A small network was trained on invented records. Each row is its activation on one of them, seen along a few directions.
Records have a field called V. Each example row is followed by its value.
Records without V are marked none.
Other fields move the rows too, some of them a lot.
In the rows, zero is written as 500.
Strong random noise was added to every row along 9 fixed directions; ignore it. To show where, here is one row again and again, with new noise each time:
[524 636 620 762 724 433 464 468 548 515 364 783 495 504 650 466 634 547
 822 169 407 564 428 362 551]
[429 471 581 282 498 513 579 533 367 606 599 408 493 471 270 439 454 353
 316 508 533 756 497 324 648]
[387 667 514 331 446 498 613 509 530 589 415 397 361 504 572 461 580 483
 462 409 437 523 358 535 535]
[554 376 458 347 460 559 397 591 499 550 465 436 523 609 636 657 553 563
 668 461 485 599 307 446 647]
[479 340 462 623 245 465 733 593 388 580 528 427 613 533 320 545 465 535
 581 463 577 380 491 231 539]
[660 125 535 399 622 533 477 366 606 613 572 298 534 576 388 871 425 398
 400 316 496 860 669 626 773]
[547 435 519 453 438 485 473 601 388 467 565 512 551 476 437 477 441 474
 449 602 562 549 516 347 500]
[691 308 539 468 358 317 418 785 314 440 641 413 504 482 479 459 428 452
 499 613 761 597 523 265 341]
[695 393 416 527 417 546 379 534 444 293 532 724 684 468 611 672 390 560
 528 716 442 387 579 451 554]
[299 539 554 447 595 421 395 470 371 594 359 579 469 510 330 266 447 503
 549 433 677 664 355 502 292]
[635 613 515 569 285 342 597 758 348 372 561 623 501 419 635 407 528 498
 588 580 548 337 463 190 408]

[532 314 481 543 477 713 481 550 573 532 699 257 612 545 349 564 491 515
 383 690 500 455 619 430 675]
v3
[374 718 484 351 320 647 717 570 517 544 590 284 426 428 481 386 572 474
 265 664 375 310 444 447 570]
v1
[392 798 627 392 425 590 674 780 573 585 581  91 179 495 712 320 767 497
 344 488 359 397 424 307 531]
v6
[701 677 628 346 476 588 526 670 523 489 797 340 443 405 692 483 607 397
 240 526 292 670 434 179 738]
none
[665 448 405 243 311 395 683 422 417 468 590 615 575 424 496 772 404 345
 409 469 415 631 505 505 732]
v4
[609 456 550 662 545 513 341 622 516 407 487 511 497 485 669 497 505 609
 552 495 467 448 521 387 384]
v6
[505 462 574 753 486 468 642 534 445 586 577 545 586 466 356 455 533 491
 583 326 490 517 532 197 560]
v4
[280 790 477 716 446 718 562 481 686 467 446 360 432 444 567 277 585 669
 304 671 351  82 530 595 287]
v5
[686 135 525 632 687 667 413 242 661 638 596 458 729 599 418 894 442 525
 525 200 345 836 539 479 857]
none
[555 511 502 297 283 615 724 632 435 550 739 276 515 433 427 556 519 403
 244 622 351 484 493 270 765]
v7
[439 648 566 622 567 514 617 410 604 501 495 412 396 404 459 391 521 467
 302 471 451 399 655 643 378]
v1
[448 540 625 699 558 538 609 550 532 626 565 349 451 473 408 356 597 515
 464 326 455 491 508 329 485]
v7
[684 285 437 376 602 410 409 333 481 447 569 710 649 502 401 747 361 368
 550 478 555 758 586 666 693]
v3
[452 487 547 600 745 565 291 362 494 428 390 711 543 474 446 431 445 517
 506 533 478 553 545 599 389]
v2
[397 438 479 645 446 450 676 328 483 547 498 521 579 445 202 464 383 456
 358 441 574 473 645 548 385]
v5
[272 363 475 611 510 561 507 395 486 678 339 406 532 591 268 423 481 593
 611 392 609 476 356 531 362]
v2

Which value of V does each new row have?
[623 392 549 839 548 562 477 483 468 400 618 638 686 411 376 479 415 549
 437 560 448 377 713 343 461]
v7
[375 578 595 676 552 661 480 467 585 632 582 273 503 478 379 292 509 584
 278 478 467 507 452 382 384]
none
[438 383 499 474 412 438 583 546 514 648 528 235 431 553 383 477 526 482
 471 381 650 587 437 496 400]
v5
[737 417 496 714 384 608 589 609 547 363 722 458 635 420 552 633 500 515
 410 673 388 268 721 321 626]
v1
[534 477 547 582 540 611 454 524 426 455 648 586 638 426 374 435 453 482
 378 619 432 535 590 281 579]
v4
[468 582 426 282 437 268 487 456 446 479 343 592 387 483 568 458 442 452
 549 464 660 556 372 753 297]
v3
[798 309 386 564 406 480 505 398 551 306 584 628 662 428 573 827 355 481
 438 625 455 382 728 679 554]
v1
[256 684 531 353 642 621 684 273 586 730 298 552 414 564 489 543 678 456
 651 136 243 641 225 533 810]
v2
